A small network was shown many inputs. Here are its activations along a few directions, one row for each input.
Each table varies a few parts of the input and shows all the possible inputs, shuffled.
Descriptions start from the smaller parts, as in this example, which fits no table here: one of 2 separate values, together with either a single point or one of 11 places along a line or (one of 4 places along a line, together with one of 5 places around a ring).
Shared parts are said once, and a part with two or three values counts as separate values.

Other details of the inputs vary at random and push rows far along two fixed directions, the same in every table; ignore that.

Table:
r1: [  7 -37 -26 -50  17  -4  26 -26 -59  23  24  -2  41]
r2: [ -9   3  29  17 -12   0 -12  14 -16 -12   0  -3  -2]
r3: [  0 -27 -50 -62  29 -14  20 -46  -5  25   6  16  60]
r4: [-14 -21 -13  18  -8 -11  13 -14  30  10 -15  15 -14]
r5: [-16  32 -49  -2  27  19  -4  -7  34   7   8 -24 -37]
r6: [ 15  24  18   5 -30  32  12   3  -3 -20  -2  15 -18]
r7: [  0   7 -16   4   8 -12  18  -1  38   7   2  17 -10]
r8: [  23  -42   28  -38   15    1  -21   19 -111   19    5  -14   51]
r9: [ 12  36  22   5 -19  27   5  10   0 -18  -5  17 -10]
r10: [  2  -4   9  13 -17   8  22   9 -23   7  -5   5 -22]
r11: [ 13  25  64  16 -25  27  -5  47 -85 -15  11 -14 -15]
r12: [ 19   9   2  -2 -16  24  26   2 -22  -3 -13  29 -17]
r13: [ -8   7  -8  18  -3 -17  14   3  51   9  -7   9 -23]
r14: [ -7  12  -2  10  -5 -22  -6  -7  46 -10   8 -16   3]
r15: [  8  17  19  18 -13  -1   6  30  -4   4  -6   1 -23]
r16: [-11 -58 -27 -43  33 -36 -23 -46   3   7  14 -18  74]
r17: [  9  12 -18  -7   4  -2  16  -8  39   2 -10  31  -6]
r18: [ -8 -53 -28 -41  31 -38 -28 -45   3   5   9 -23  80]
r19: [ 21 -11  54  27 -25  31  -4  37 -85   0 -22  11 -24]
r20: [ -3  -1  32  33 -16   6 -20  15  -4 -19 -20   8  -4]
r21: [ -6   8 -21   9   4  -7  24  -8  32   8  -7  22  -6]
r22: [  19  -44   28  -36   18    3  -17   17 -111   19    7  -10   44]
r23: [-12   2   2  15  -2 -25 -16  -7  44 -13  -1 -10   5]
r24: [-29  10 -36  22  25   7 -18   6  46   0 -14 -22 -45]
r25: [-10 -54  -8 -45   9 -14  -8 -29 -51  11  29 -23  56]
r26: [-14   0 -15  12  -2 -13  19  -7  33  14 -11  11  -8]
r27: [ -9  24  -6  19  -7  -4  10  -9  54 -13   4  10  -9]
r28: [ 16  32  24   3 -10   4  -4  13 -11 -16  17 -14  -2]
r29: [-25  15 -41   5  27  10  -8   0  35   8   1 -31 -36]
r30: [  8  22  -6  -9  -3   2   2 -16  48 -13   4  10   2]
r31: [  0  -6  22  32 -11   6  -4  17  -6   4 -31  21 -14]
r32: [ 40  46  59  -6 -24  40  -9  39 -76 -23   8  -8  -8]
r33: [ 32  38  52  17 -17  26   7  60 -75  -8   3   6 -31]
r34: [ -9  -8  -6  13   1 -22  -3   2  39   9 -12   7  -4]
r35: [ -1  18  -5   3   0 -13   3 -11  46 -11  17  -2  -2]
r36: [ 10 -26 -49 -71  31 -21  12 -40   2  25  14   5  66]
r37: [-10 -46 -41 -49  55   8 -35  -9 -67  18   6 -46  36]
r38: [-18  -9 -10  16  -1 -15   7  -7  32  12 -18  16  -6]
r39: [  4  14  29   8 -11  -3  -5  16 -11 -12  15 -16  -9]
r40: [ -9  43 -52  -1  13  30  -9 -10  47   1  -6  -2 -47]
r41: [-12 -22   2  33 -19  -4 -11 -13  51 -14 -20  12  -8]
r42: [ -6   5 -13   8 -14   0  16 -20  39 -11  13   5  -7]
r43: [ -2   7  24  24 -29  11   7  13  -6 -14   7  -5 -24]
r44: [-15  -3   3  14   0 -23 -12  -8  43 -12   2  -5  -1]
r45: [  0   3  24  23  -8  -3  -2  25  -4   4 -10   9 -26]
Description of these inputs: one of 5 places along a line, together with either a single point or (one of 2 separate values, together with one of 4 places along a line).
- Changing only the place on the line of 5 turns r7 into r22. The same change can be made to r33. Which row results? => r8
- Changing only the place on the line of 5 turns r5 into r37. The same change can be made to r1. Which row results? => r19
- Change only the choice among 2 separate values in r16. List by row number the other rows that result. => r22
- Which other rows agree with r11 in the place on the line of 5? List them by row number. => r10, r13, r14, r15, r26, r29, r39, r43
